A small network was shown many inputs. Here are its activations along a few directions, one row for each input.
In each table, some parts of the input vary, and every possible input appears once, in random order.
A made-up example of a description, with smaller parts first: values(3) and (point or ring(9) or (line(4) and ring(8))).
Shared parts are said once, and a part with two or three values counts as separate values.
In the rows, 128 means zero.

Other details of the inputs vary at random and push rows far along two fixed directions, the same in every table; ignore that.

A family of inputs:
r1: [131 143 115 150  57 118 176 115 155  95 115  98 114  85 133]
r2: [126 128  98 158  44 111 209 122 141 105 115  98 105  91 151]
r3: [144 136 173 123 176 132  73 111 129 156 122 145 142 174 107]
r4: [129 164 144 125 126 154  56 122 160 130  99 117 152  98  84]
r5: [116 146 137 111 171 141  53 118 121 144 141 120 145 147 112]
r6: [121 182 150 187  84 166  77 114 223 144  95  99 129  70  70]
r7: [118 145 141 110 167 149  56 122 129 160 150 124 144 138 101]
r8: [132  74  60  65 131  92 194 154  46 114 140 133 142 159 188]
r9: [155 152 161 120 188 153  67 109 125 130 127 147 129 149 108]
r10: [142 139 122 110 169 138  48 142 147 150 127 116 149 146 108]
r11: [139 126 156 187  59 122 186 116 157 125  76 136 120  87 132]
r12: [115 135 135 107 167 148  61 146 117 154 141 129 151 137  91]
r13: [125 146 137 101 164 145  55 133 149 159 152 125 129 146 111]
r14: [151 133 158 188  61 118 186 116 178 126  87 124 110  99 131]
r15: [122 155 150  95 162 145  55 111 128 127 139 117 149 143 105]
r16: [117 137 163 189 106 149 125 126 189 145  89 143 113  73  83]
r17: [107  79  76  95 127 100 193 152  55 107 158 131 137 155 167]
r18: [119 100 139 121 190 125 114 152 108 147 140 159 129 157  99]
r19: [179  73  87 104 148  95 205 142  73  95 145 150 113 164 190]
r20: [129 133 123 104 161 142  52 146 132 161 129 137 159 127  97]
r21: [117  66 105 116 157  92 207 131  73 127 166 155 105 164 164]
r22: [129  68  56  82 137  84 189 155  47 114 146 137 143 154 194]
r23: [145  89 130 114 186 122 110 153 137 154 140 150 123 162 113]
r24: [125  72  61  56 132  76 222 144  44 102 180 127 117 189 221]
r25: [121 148 143  94 164 144  61 134 115 122 130 121 159 142  95]
r26: [ 99 186 147 205  24 140 171  96 200 110 104  94  90  45 133]
r27: [103 137 119 144 100 125 160 134 112 114 123 116 135 101 140]
r28: [113 149 137 106 168 149  56 120 133 149 143 122 149 146 103]
r29: [149 133 139 190  70 139 180 111 147  94  86 139 103  68 132]
r30: [154 119 148  95 180 112 105 131 121 150 137 151 132 195 144]
r31: [124  69  62  92 125  99 187 152  68 118 144 136 143 146 176]
r32: [122 178 157 121 128 150  58 109 175 124 127 110 127 121  99]
r33: [129 128 114 148  88 131 154 133 155 137 128 110 122  93 131]
r34: [154 140 156 127 188 151  68 132 113 121 121 153 138 148  96]
r35: [108 110  93 124  91 106 192 125 118 109 158 119 108 132 175]
r36: [101 130 115 148  56 119 210 129 106  97 118 108 117  92 147]
r37: [103 159 169 220  49 137 196 103 214 125 107 126  67  54 112]
r38: [121 148 138  85 175 145  59 122 113 145 141 118 150 160 113]
r39: [123 139 170 192  62 123 196 116 147 116  89 132 118  93 125]
r40: [162 127 136 112 181 132  97 121 119 119 145 151 112 169 139]
Each input here is: ring(5) and (values(3) or line(5)).
The inputs of r38 and r2 match in every part but the ring(5) part. If r28 is changed in the same way as r38 into r2, which row does it become?
Answer: r6
The inputs of r12 and r33 match in every part but the ring(5) part. If r27 is changed in the same way as r12 into r33, which row does it become?
Answer: r10
Which other rows does r3 become when the values(3) part takes its other values? List them by row number.
Answer: r9, r21
Which other rows does r18 become when the values(3) part takes its other values? List them by row number.
Answer: r34, r39
Which other rows does r35 become when the line(5) part takes its other values? List them by row number.
Answer: r13, r24, r26, r32

A family of inputs:
r41: [ 99 206 144 155  95 182  38 119 207 137 108  86 132  63  89]
r42: [ 76 104 122 124  74  96 217 151  81 126 110 115 142  96 130]
r43: [153  60  71  81 169  96 162 175  81 134 146 164 131 156 162]
r44: [ 76  93  88 155  45  98 225 155 116 142 157 105 122  79 153]
r45: [116  88  76  55 127 101 145 118  71 101 190 119 136 162 187]
r46: [163 122 127 106 171 122  95 136 103 146 114 131 159 151 129]
r47: [115 207 155 161 103 183  56 132 175 121  89  98 142  74  79]
r48: [169 123 116  91 178 140  65 160 148 158 120 130 155 166 101]
r49: [138 128 141 179 125 135 133 129 150 108 105 136 127  85  95]
r50: [124 126 150 161 147 145 141 129 140 112 119 152 113 124  99]
r51: [117 160 191 169 165 173  45 105 175 158  99 156 139 101  73]
r52: [177  94 119  75 198 135  92 146  98 132 131 133 157 193 118]
r53: [117 184 131 149  62 135 143  88 128  91  97 112 129  81 112]
r54: [115  92 110 171  74 101 232 132 137 114 129 144  79  83 158]
r55: [ 97 139  89 153  18 123 215 115 140  84 107  93 110  70 164]
r56: [105 163 109 118 115 137  97  97 135 111 174  89 121 124 127]
r57: [135 123 152 113 167 123 127 115  84 146 155 154 113 175 156]
r58: [142 147 162 154  95 118 136  87 143 140 101 129 128 135 143]
r59: [126 176 202 180 129 153 107 110 186 118 126 133 108 117  95]
r60: [159 137 163  99 192 129  70 136 134 136 135 125 131 186 116]
r61: [148  89 103 118 166 126 114 134  84 141 129 158 150 148 133]
r62: [140  88  98 113  98  74 215 131 118 120 129 129 104 159 190]
r63: [139  97 123  64 230 118  74 143 108 167 174 154 114 218 137]
What is each input in this table made of?
Answer: values(2) or line(6) or (values(3) and ring(5))
List by row number the other inputs of the same sort as r41.
Answer: r45, r47, r53, r55, r56
